Each row below holds a small network's activations on one input, seen along a few directions.
Each table varies a few parts of the input and shows all the possible inputs, shuffled.
Descriptions start from the smaller parts, as in this example, which fits no table here: one of 5 places around a ring, together with either a single point or one of 11 places around a ring or (one of 2 separate values, together with one of 6 places along a line).
Shared parts are said once, and a part with two or three values counts as separate values.

Other details of the inputs vary at random and push rows far along two fixed directions, the same in every table; ignore that.

A family of inputs:
row 1: [ 36   8   1  20  14 -15   5  46   0  10 -14   0  27]
row 2: [-18   8  10   6  -9 -22  -5  -1  16   9   9 -23  -8]
row 3: [ 36  -5   7  15  22 -20  -2  43  -2  17 -13   3  22]
row 4: [  7  -4  -3 -17  20  29  11 -13  -7  -2 -14  -7   0]
row 5: [ 15  30 -11  -4   8  -3 -14  26  -1  30 -17  -4  12]
row 6: [ 15  28 -17   0  10  -8  -4  36  -5  23 -12  12   3]
row 7: [-21 -17  17  -2 -11  13  20 -41   3 -23  16 -18 -11]
row 8: [  6  -1   7  -3  23  23   8 -25 -18   6  -6   3   8]
row 9: [ -5  11   8  20 -26 -16 -13  -1   1 -11  -3  -5 -12]
row 10: [ -1 -12 -16 -11  22  17   0  -9  -4  -1   5  23  18]
row 11: [  3  -7   1 -24  15  28   2 -10  -3  14  -1   8  15]
row 12: [ 12   4 -11  -9   8  28  21  -3 -18  -9  -5  17   0]
row 13: [  7  -6  -9 -14  22  23  21  -3 -11  -9  -9   9  -9]
row 14: [  1  -5   3   1 -23 -23  -4   7  -9   1   6   0 -28]
row 15: [ -7  -5 -12  11 -12 -28 -10   2   4 -15   2 -12 -19]
row 16: [  6  15 -27   4  30 -18 -17  27   5  15 -14   3   6]
row 17: [ -4  16  10  18 -24 -18  -3  -7  -4   0   4 -19  -9]
row 18: [-24 -24   5 -20 -17  14  24 -17  14 -21  26   3 -14]
row 19: [ -3   0   7  -9  24  23   6 -18  -4  15   3   7  19]
row 20: [-14  12   8  13 -25 -15 -15   5  15  -2   6  -1  -2]
row 21: [ 14  15 -12  -6  18 -13 -11  33  -8  31 -11  15  -2]
row 22: [  8 -13 -15  -4  21  17   1 -15 -17 -10  -4  19   8]
row 23: [-13 -19  -7   2 -27  12  14 -31  -3 -39  21   6  -2]
row 24: [ 12   5  -5 -12   6  33  11 -13 -14  -2 -11   1  10]
row 25: [-24 -22  11 -24 -19  19  14 -26  18 -14  20 -13  -4]
row 26: [-9 -2  1 -7 28 27  3 -8 10 -4 -8 11 12]
row 27: [-15  -1  13   8 -18 -20 -22   2  12   6   7   2  -7]
row 28: [  1  -4   9  -2 -26 -18 -15  -2  -6   8   0 -15 -19]
row 29: [-13  17   9  11 -23 -18  -5  -1   9   9  13 -15   1]
row 30: [ 19 -25   9   0  27  17  28  13   8 -13  -2   1  26]
row 31: [-11   5 -13  10 -25 -24 -11   8  10  -7  14   0   0]
row 32: [ -6  -2  14  15 -19 -21 -20  -4  -1  -3  -2  -2 -17]
row 33: [-11   1   9  15 -12 -20 -13  -1   8 -10  -6 -13 -21]
Description of these inputs: one of 3 separate values, together with either a single point or (one of 2 separate values, together with one of 5 places around a ring).
Changing only the choice among 3 separate values turns row 19 into row 29. The same change can be made to row 32. Which row results? -> row 9
Which other rows does row 10 become when the choice among 3 separate values takes its other values? List them by row number. -> row 16, row 31
Which other rows agree with row 25 in the choice among 3 separate values? List them by row number. -> row 2, row 4, row 7, row 13, row 15, row 16, row 18, row 26, row 30, row 33

A family of inputs:
row 34: [-19 -11   1  -1 -26  13  10 -28   4 -25  22   4   2]
row 35: [  1 -14  12 -17  30  46  27 -11  12   1   7  11  43]
row 36: [ 29  14  -4   6  26   8   2  21 -15  12 -24   7  12]
row 37: [  2  -7  -3   3 -13 -33 -10  20   5   5   5  -8 -16]
row 38: [ 17  18  -6   2  38   8  -2  11  -9  15 -28  -4   5]
row 39: [  7  -4   8  16 -12 -32  -8  13   1   1  -1 -16 -12]
row 40: [ 24  24  -9   4  25  10   0  12 -17  17 -23   1  12]
row 41: [-23 -17   9 -19 -22  14   7 -29   5  -9  21   1 -11]
row 42: [-15 -15   1 -16 -28  14  17 -22   2 -17  23   1  -7]
row 43: [  4   1  -1   3 -23 -27  -7  24   3   4   4  -2 -15]
row 44: [ -4  13  12   9 -17 -23 -17   1  -1  14  -3 -17 -15]
row 45: [ -7  -3  -5 -14  29  48   8 -32  -7  -5  -3  22  21]
row 46: [-12  10  -3  14 -10 -28 -18   8  11   0  -1 -11 -14]
row 47: [ -2  -2  -3  18 -11 -34 -16  14   7  -3   3  -5  -7]
row 48: [ 12  15 -17 -10  37   7  -4  18  -5  19 -22   4   1]
row 49: [-14 -21   7   2 -24  11  12 -19   7 -30  20  11   1]
What is each input in this table made of? -> either a single point or (one of 3 separate values, together with one of 5 places around a ring)
Which other rows does row 49 become when the place on the ring of 5 takes its other values? List them by row number. -> row 34, row 45, row 46, row 47
Which other rows does row 34 become when the choice among 3 separate values takes its other values? List them by row number. -> row 40, row 42
